A small network was shown many inputs. Here are its activations along a few directions, one row for each input.
In each table, some parts of the input vary, and every possible input appears once, in random order.
A made-up example of a description, with smaller parts first: one of 4 places along a line, together with either a single point or one of 9 places around a ring or (one of 2 separate values, together with one of 5 places around a ring).
Shared parts are said once, and a part with two or three values counts as separate values.
(in the rows, 128 means zero)

Other details of the inputs shift rows strongly along two fixed directions, in all tables alike. That doesn't count.
These rows show it; all are for the same input, with only those details redrawn:
[131 106 171 182 138 107 158 113  74 107 139  97]
[129 162 105 112 141 154 114 146 211 134 122 130]
[ 88  98 122 129  92 214 139 159 133 108 208 172]
[ 88  98 123 131  92 212 140 158 130 107 208 170]
[143 163 120 128 155 120 120 131 191 133 101 108]
[115  90 167 177 119 138 161 124  65 101 171 119]
[132 148 124 132 144 136 126 135 173 127 122 118]

Rows:
row 1: [152 146 168 142 188  53 148  68  59 154 151  52]
row 2: [133  98 147 158 147  50 134  94  66 131  79  99]
row 3: [140 147 145 180 159  85 121  90 111 122  92  82]
row 4: [136 131 161 175 138 101 131  97  95 113 118  99]
row 5: [111 104 148 148 108 169 141 131  98 101 177 144]
row 6: [146 147  99 101 114 121 115 138 138 145 102 151]
row 7: [148 150 118  86 175  71 128 103  95 181 135 120]
row 8: [ 87  58 132 106  81 170 145 151  79 111 186 183]
row 9: [131 106 171 182 138 107 158 113  74 107 139  97]
row 10: [147 112 134 125 113 109 150 135  68 124 124 140]
row 11: [129 179  78 103 126 161  91 139 204 138 121 124]
row 12: [126 101 158 145 139 103 143 122 119 116 130  87]
row 13: [138 146  86 109 121 125 111 135 135 148 102 147]
row 14: [107  95 127 101 104 143 124 138 115 134 131 164]
row 15: [140 117 164 173 116 105 145 106  53 105 141  92]
row 16: [116 108 119 106 116 114 118 127 130 135 113 149]
row 17: [149 150  88  84 126 124 126 160 167 151 100 148]
row 18: [155 146 123 113 125 102 127 130 111 145  85 133]
row 19: [140 169  92  91 130 156 115 159 210 135 126 121]
row 20: [139 160  94 123 150 101 104 116 162 153  69 140]
row 21: [135 106 169 148 142  92 139 108 104 108 121  83]
row 22: [139 139 130 123 118 145 133 137 130 113 145 116]
row 23: [143 131 114  98 152  76 124 136 169 150  69 117]
row 24: [134 165  94  89 129 143 101 140 189 154  86 171]
row 25: [125 112 165 145 133 111 127 108 110 116 120  94]
row 26: [ 52  59 119 131  67 231 124 145  99  98 239 175]
row 27: [119 151 107  96 130 142  91 129 216 133 115 121]
row 28: [141 173 128 127 147 128 104 119 182 135  92 115]
row 29: [149 182 110 102 132 139 103 136 189 138 100 112]
row 30: [113  97 132 128 103 152 144 138  84 118 153 176]
row 31: [133 151  88  91 134 136 118 154 193 152  99 165]
row 32: [150 119 158 170 143  58 141  93  58 130  81 117]
- The inputs of row 25 and row 14 match in every part but one. If row 1 is changed in the same way as row 25 into row 14, which row does it become? => row 7
- Describe the family of inputs behind these rows. => one of 2 separate values, together with either a single point or (one of 3 separate values, together with one of 5 places along a line)
- Change only the choice among 3 separate values in row 23. List by row number the other rows that result. => row 17, row 31

Rows:
row 33: [145 138 134 128 138 105 130 127 127 134 103 113]
row 34: [121 110 159 172 124 130 141 119  98 107 149 107]
row 35: [131 114 142 149 134 104 143 120  94 122 116 120]
row 36: [163 202  92  83 176  86  91 123 242 165  49 107]
row 37: [112 125 109 106 112 162 119 142 157 129 143 162]
row 38: [119 132 103 101 105 167 118 149 150 130 149 159]
row 39: [131 113 139 138 129 112 142 128 101 123 129 122]
row 40: [103 113 110 110 105 169 118 142 140 128 151 160]
row 41: [113 132 105 107 109 163 122 142 137 132 157 160]
row 42: [134 121 157 162 134 119 141 114 110 109 135  91]
row 43: [135 127 134 127 136 104 125 121 122 131 108 111]
row 44: [132 124 138 135 140 101 129 113 106 133 117 112]
row 45: [106 125 126 129 119 180 124 139 144 113 177 136]
row 46: [138 126 139 130 136 102 133 120 120 128 112 115]
row 47: [139 136 135 134 140 106 134 119 113 137 114 117]
row 48: [116 128 102 109 104 169 117 144 146 128 145 165]
row 49: [131 113 145 147 125 119 142 122  88 122 124 128]
row 50: [134 124 134 137 139 107 138 121 110 132 124 119]
- Describe the family of inputs behind these rows. => one of 3 separate values, together with either a single point or one of 5 places along a line
- Change only the choice among 3 separate values in row 33. List by row number the other rows that result. => row 47, row 49
